These are the activations of a small network on made-up records, seen along a few directions, one row for each record.
Each row is followed by the record's values for the fields TOPE, LOR, TOMAN, MABO.
Not every record has every field; a missing one is left out.
Other fields move the rows too, some of them a lot.
In the rows, 500 means zero.
Strong random noise was added to every row along 19 fixed directions; ignore it. To show where, here is one row again and again, with new noise each time:
406  717  717  508  429  583  311  586  463  507  678  632  436  436  646  756  512  339  634  556  529  547  642  536  408  470  484  400  600  595  574  470  516
415  492  753  532  636  471  283  503  476  450  386  524  703  572  512  618  575  502  313  568  675  447  501  457  547  438  357  531  502  470  557  512  419
590  549  589  593  363  504  684  617  612  276  544  493  251  698  510  535  345  237  392  407  455  629  512  382  378  516  456  220  520  442  635  668  469
530  509  453  571  429  592  490  411  458  336  498  666  799  355  496  416  620  737  512  545  562  413  504  470  355  605  459  516  570  673  395  458  466
536  333  819  501  582  494  467  505  352  493  483  553  695  483  501  459  346  703  495  506  414  405  478  539  424  457  608  528  560  561  552  676  516
449  558  488  424  347  515  409  561  646  687  636  449  263  502  472  357  333  274  545  314  699  459  448  515  403  300  558  336  707  540  291  601  556
444  680  611  387  456  224  418  467  525  630  307  342  451  531  293  553  434  245  508  594  629  716  887  653  582  662  273  382  422  456  522  379  639
400  348  474  496  476  706  608  548  510  333  439  410  359  476  391  355  731  502  334  589  537  333  549  306  636  512  423  436  678  434  405  425  288
437  415  333  616  565  562  583  544  623  536  611  497  339  715  517  677  511  549  509  376  685  369  301  732  662  570  747  440  516  349  564  418  587
492  450  488  474  599  455  617  513  312  548  570  603  636  418  365  363  411  618  536  497  576  448  433  686  609  538  618  507  441  362  558  646  559
521  568  501  456  466  538  412  612  389  732  440  472  501  625  576  394  443  419  309  498  469  380  457  449  451  404  420  542  512  546  436  649  508
459  406  740  494  572  542  363  477  464  297  421  588  719  461  514  537  497  568  442  542  605  486  423  352  383  453  462  494  546  558  547  526  387
595  663  567  618  462  471  414  372  525  349  501  671  559  438  506  445  615  627  694  366  476  260  611  495  385  531  565  524  600  597  330  263  486
562  671  367  592  518  596  687  541  530  514  728  652  473  579  568  263  630  583  375  428  640  376  301  536  533  360  575  455  544  447  457  617  490
464  332  377  532  295  515  607  633  625  427  427  286  396  665  451  724  591  601  295  669  586  460  559  630  487  710  564  472  449  488  572  556  612
615  548  449  487  345  370  399  568  438  335  307  529  540  523  414  435  440  341  367  512  465  484  596  381  418  523  314  508  444  539  385  545  464
499  302  471  554  343  571  551  426  457  336  490  553  614  392  245  498  372  614  497  450  491  460  565  746  558  623  481  492  576  453  439  657  432
396  506  437  477  484  494  514  574  537  446  553  496  545  470  431  491  413  468  529  649  759  598  478  558  457  500  590  372  593  555  507  524  587
376  540  556  312  274  606  220  733  337  450  408  516  364  472  508  767  626  416  427  718  516  509  652  615  554  534  446  643  509  497  427  500  476
431  410  339  615  697  503  594  567  411  515  588  517  624  592  369  587  272  481  586  735  555  631  453  795  731  540  691  576  478  439  669  556  528
513  390  673  258  462  294  405  549  319  469  384  497  412  477  351  540  479  564  258  533  521  425  558  767  834  412  412  471  491  385  533  539  613

638  592  407  263  542  467  498  493  290  553  474  688  540  415  566  260  609  585  464  520  409  541  339  467  594  376  458  646  404  592  437  407  503 -> TOPE is kefaf, TOMAN is pelo, MABO is goba
485  287  524  573  576  283  656  405  514  631  550  363  587  411  347  641  471  442  446  509  471  569  704  655  765  745  331  327  362  406  694  513  602 -> TOPE is ratiz, TOMAN is rebo, MABO is goba
705  452  296  283  333  344  654  596  429  316  505  564  448  415  542  427  495  650  516  679  336  780  451  583  507  521  587  575  355  698  478  467  684 -> TOPE is ratiz, TOMAN is giku, MABO is sifo
504  474  451  634  530  542  345  502  522  611  516  501  480  585  527  580  449  574  547  384  447  297  498  710  600  455  576  625  594  489  385  492  529 -> TOPE is ratiz, TOMAN is giku, MABO is goba
545  532  589  424  360  530  462  252  503  351  389  674  710  432  450  516  599  797  456  324  579  568  452  710  445  667  382  517  466  503  471  465  517 -> TOPE is fomep, TOMAN is giku, MABO is goba
418  455  397  495  456  396  457  565  430  617  364  498  615  513  610  610  456  709  475  552  632  469  562  596  478  749  551  249  657  709  362  345  891 -> TOPE is kedob, LOR is karod, TOMAN is rugu, MABO is sifo
444  567  519  529  506  699  400  618  493  635  676  498  421  606  715  618  403  459  439  686  352  652  476  621  576  302  540  575  673  649  537  637  490 -> TOPE is kedob, LOR is karod, TOMAN is giku, MABO is sifo
506  628  369  534  524  401  493  571  362  555  459  592  553  527  599  612  534  518  574  534  469  440  515  486  455  651  576  480  406  539  489  364  666 -> TOPE is kedob, LOR is karod, TOMAN is pelo, MABO is sifo
520  551  421  474  726  379  567  259  499  474  292  487  572  686  422  571  349  412  567  485  462  636  410  555  595  633  488  480  381  450  732  165  487 -> TOPE is kedob, LOR is dem, TOMAN is rebo, MABO is sifo
414  462  543  359  588  454  276  661  368  662  517  545  462  486  575  611  350  293  560  491  534  628  398  486  567  359  532  561  429  473  487  558  513 -> TOPE is ratiz, TOMAN is pelo, MABO is sifo
456  601  446  519  430  737  514  613  352  558  438  580  471  583  635  451  747  614  246  512  482  308  505  423  531  581  352  418  619  527  424  502  487 -> TOPE is kefaf, TOMAN is pelo, MABO is goba
490  802  632  527  505  372  296  504  520  584  299  487  484  665  477  472  364  333  571  291  658  358  509  424  198  418  516  503  422  375  431  531  525 -> TOPE is ratiz, TOMAN is pelo, MABO is goba
441  389  464  385  461  658  502  235  716  896  455  295  636  489  532  475  495  548  650  483  547  700  484  484  259  694  466  576  492  763  495  342  502 -> TOPE is kefaf, TOMAN is rebo, MABO is goba
465  372  574  590  745  433  618  598  474  522  446  373  612  689  559  477  410  727  319  708  591  371  385  506  538  429  707  409  583  553  683  567  676 -> TOPE is kefaf, TOMAN is giku, MABO is goba
544  750  438  551  388  435  493  712  316  357  432  592  514  478  493  478  428  320  598  770  410  598  715  410  354  569  511  517  480  569  469  538  542 -> TOPE is kefaf, TOMAN is rugu, MABO is goba
437  506  535  530  453  511  494  615  600  673  572  406  265  546  555  443  691  479  422  366  650  336  598  508  612  535  479  352  636  417  311  488  599 -> TOPE is ratiz, TOMAN is rebo, MABO is goba
383  409  813  487  572  434  555  459  468  507  641  486  365  395  456  653  513  578  563  325  559  333  512  630  605  498  637  341  504  219  685  566  556 -> TOPE is ratiz, TOMAN is rugu, MABO is goba
654  543  476  524  439  571  499  516  457  609  748  820  652  406  669  382  576  531  512  237  451  800  368  567  522  498  332  564  394  559  298  723  464 -> TOPE is ratiz, TOMAN is pelo, MABO is sifo
502  499  686  618  447  326  361  476  629  612  526  428  560  356  537  636  683  437  664  382  508  528  823  424  414  696  376  519  405  496  344  431  561 -> TOPE is ratiz, TOMAN is rugu, MABO is sifo
411  550  542  661  552  573  278  373  477  528  369  538  598  501  411  645  494  461  664  370  459  220  653  552  495  554  443  601  602  473  389  334  360 -> TOPE is kedob, LOR is dem, TOMAN is giku, MABO is sifo
521  571  361  643  481  536  405  676  251  255  467  737  683  459  595  670  401  466  542  554  444  374  374  383  326  549  577  551  384  451  573  615  477 -> TOPE is ratiz, TOMAN is rugu, MABO is sifo
521  479  335  704  425  528  441  709  441  661  540  537  544  605  581  531  450  548  481  623  451  551  708  721  667  645  475  481  698  685  225  583  703 -> TOPE is fomep, TOMAN is giku, MABO is goba
433  504  396  700  576  580  228  407  741  665  602  449  595  617  572  749  588  365  477  386  641  417  380  585  588  408  419  749  421  426  504  507  340 -> TOPE is fomep, TOMAN is giku, MABO is goba
406  477  509  474  609  598  537  632  457  573  473  397  406  619  503  474  307  385  556  649  476  584  449  429  437  361  645  484  574  539  559  551  459 -> TOPE is ratiz, TOMAN is pelo, MABO is sifo
560  516  389  709  629  568  691  729  513  581  640  516  664  700  754  298  813  811  152  855  577  418  474  446  663  480  522  487  665  708  387  556  648 -> TOPE is kedob, LOR is dem, TOMAN is rebo, MABO is sifo
563  443  688  531  494  473  489  546  501  600  485  526  571  634  598  724  414  481  551  431  369  782  563  602  447  717  465  496  335  536  613  588  586 -> TOPE is kedob, LOR is divot, TOMAN is pelo, MABO is goba
509  520  803  393  705  336  327  563  421  624  457  501  474  542  654  519  343  208  533  460  414  703  471  237  484  309  422  474  432  519  572  484  467 -> TOPE is ratiz, TOMAN is rugu, MABO is sifo
558  540  664  533  490  474  347  426  629  371  396  572  607  679  548  560  672  631  226  440  597  494  440  586  585  435  354  625  465  453  435  524  439 -> TOPE is kedob, LOR is karod, TOMAN is rebo, MABO is goba
401  360  430  699  583  458  365  602  601  351  393  387  830  551  553  758  535  517  505  808  692  576  519  314  311  641  533  567  436  664  559  470  513 -> TOPE is fomep, TOMAN is pelo, MABO is goba
496  528  462  453  487  256  351  397  462  327  477  525  828  239  429  591  509  606  438  655  657  377  482  451  375  387  421  502  390  611  617  473  569 -> TOPE is ratiz, TOMAN is pelo, MABO is sifo
480  446  501  608  453  483  455  759  352  545  431  480  398  651  436  599  510  522  336  491  476  246  567  709  665  535  578  601  468  213  426  754  547 -> TOPE is kedob, LOR is dem, TOMAN is rugu, MABO is sifo
463  449  376  424  800  259  582  613  413  701  529  369  630  321  520  359  602  383  648  640  637  571  491  204  497  611  552  558  182  378  642  457  614 -> TOPE is ratiz, TOMAN is giku, MABO is sifo
684  685  164  774  451  435  812  535  640  580  707  292  485  558  451  244  536  457  435  829  275  375  656  447  436  357  579  709  430  622  539  659  465 -> TOPE is kefaf, TOMAN is giku, MABO is goba
485  602  444  491  509  605  550  250  567  317  560  570  636  432  186  524  209  478  788  504  526  688  420  806  359  410  634  673  396  401  722  578  308 -> TOPE is kedob, LOR is divot, TOMAN is pelo, MABO is sifo
328  872  352  520  563  735  378  682  242  853  539  627  445  556  617  401  602  308  475  427  631  220  385  394  435  435  512  571  472  291  430  610  422 -> TOPE is kefaf, TOMAN is pelo, MABO is goba
545  653  233  578  464  547  617  633  281  588  504  536  457  607  611  643  499  534  509  594  297  366  516  637  522  695  604  556  346  442  680  513  651 -> TOPE is fomep, TOMAN is giku, MABO is goba

Which values does each new row have?
512  510  356  289  361  699  327  642  379  517  389  514  461  562  652  551  623  503  418  661  359  495  322  326  329  409  507  800  417  651  421  461  359 -> TOPE is kedob, LOR is dem, TOMAN is pelo, MABO is sifo
420  577  409  711  547  640  525  531  652  476  685  548  527  656  614  700  530  557  541  572  678  513  379  659  488  494  685  503  565  513  556  484  521 -> TOPE is ratiz, TOMAN is rebo, MABO is sifo
428  490  382  581  510  482  569  552  447  436  321  385  568  473  403  633  508  391  725  593  520  485  656  321  257  872  577  515  280  382  610  399  496 -> TOPE is ratiz, TOMAN is rebo, MABO is sifo
442  195  641  533  423  336  252  763  485  527  251  363  372  680  537  917  565  405  369  324  551  412  550  500  579  738  500  583  286  219  394  582  583 -> TOPE is ratiz, TOMAN is rugu, MABO is sifo
466  462  651  519  606  552  324  630  462  451  373  587  475  588  595  538  654  451  507  352  614  360  417  275  464  543  523  570  477  365  364  438  375 -> TOPE is kedob, LOR is dem, TOMAN is rebo, MABO is sifo
419  307  701  541  537  557  242  541  534  677  494  410  655  482  541  609  482  652  542  682  457  606  681  683  607  435  507  713  688  709  285  520  512 -> TOPE is ratiz, TOMAN is rugu, MABO is sifo
635  324  590  587  663  391  471  349  520  415  499  605  608  546  470  573  310  596  607  322  350  570  441  672  669  476  531  544  477  533  549  427  491 -> TOPE is ratiz, TOMAN is pelo, MABO is sifo
407  539  661  511  545  608  429  556  384  321  401  658  576  492  377  467  462  668  662  562  611  532  608  647  508  516  598  455  736  550  324  439  458 -> TOPE is kedob, LOR is dem, TOMAN is pelo, MABO is sifo
697  262  448  506  526  339  620  396  583  570  544  446  500  506  538  420  344  588  618  460  310  563  504  518  540  580  614  429  568  756  480  334  674 -> TOPE is kefaf, TOMAN is rebo, MABO is goba
530  557  625  616  587  651  569  536  590  727  597  446  301  699  708  475  572  546  603  491  292  596  644  556  603  515  573  519  679  624  391  369  529 -> TOPE is ratiz, TOMAN is rugu, MABO is sifo
583  340  268  606  353  567  514  435  641  460  416  321  408  537  503  527  600  488  375  457  350  157  486  289  404  541  470  553  528  607  438  384  405 -> TOPE is kefaf, TOMAN is rebo, MABO is goba
544  715  289  232  480  518  499  558  322  693  394  634  444  622  548  351  535  548  473  497  531  660  312  680  539  466  573  713  337  460  371  476  573 -> TOPE is kedob, LOR is karod, TOMAN is rebo, MABO is sifo
432  383  469  508  546  587  627  687  339  517  452  514  536  481  473  356  443  524  525  451  572  480  401  383  402  658  615  461  453  280  467  739  519 -> TOPE is kedob, LOR is dem, TOMAN is rugu, MABO is sifo
500  611  359  652  425  355  549  609  676  456  505  375  706  467  547  511  674  508  484  767  705  624  625  315  219  641  483  569  315  581  465  575  597 -> TOPE is ratiz, TOMAN is rugu, MABO is sifo
457  598  487  531  520  414  427  381  581  421  595  565  359  382  355  499  641  497  629  412  640  327  612  670  751  444  540  482  634  374  343  264  503 -> TOPE is kedob, LOR is karod, TOMAN is rebo, MABO is sifo
439  462  213  570  486  614  579  361  568  561  510  494  525  597  348  492  470  581  399  512  611  383  370  786  723  504  516  526  617  472  445  415  470 -> TOPE is kedob, LOR is dem, TOMAN is rebo, MABO is sifo
523  495  591  542  523  589  549  453  582  638  562  426  383  688  562  578  514  471  385  412  387  523  462  606  582  459  471  581  437  409  603  587  414 -> TOPE is ratiz, TOMAN is rebo, MABO is goba
477  401  653  392  520  508  482  504  426  504  643  508  377  321  494  537  403  455  727  534  362  567  583  554  571  450  624  486  581  529  535  459  510 -> TOPE is ratiz, TOMAN is rebo, MABO is sifo
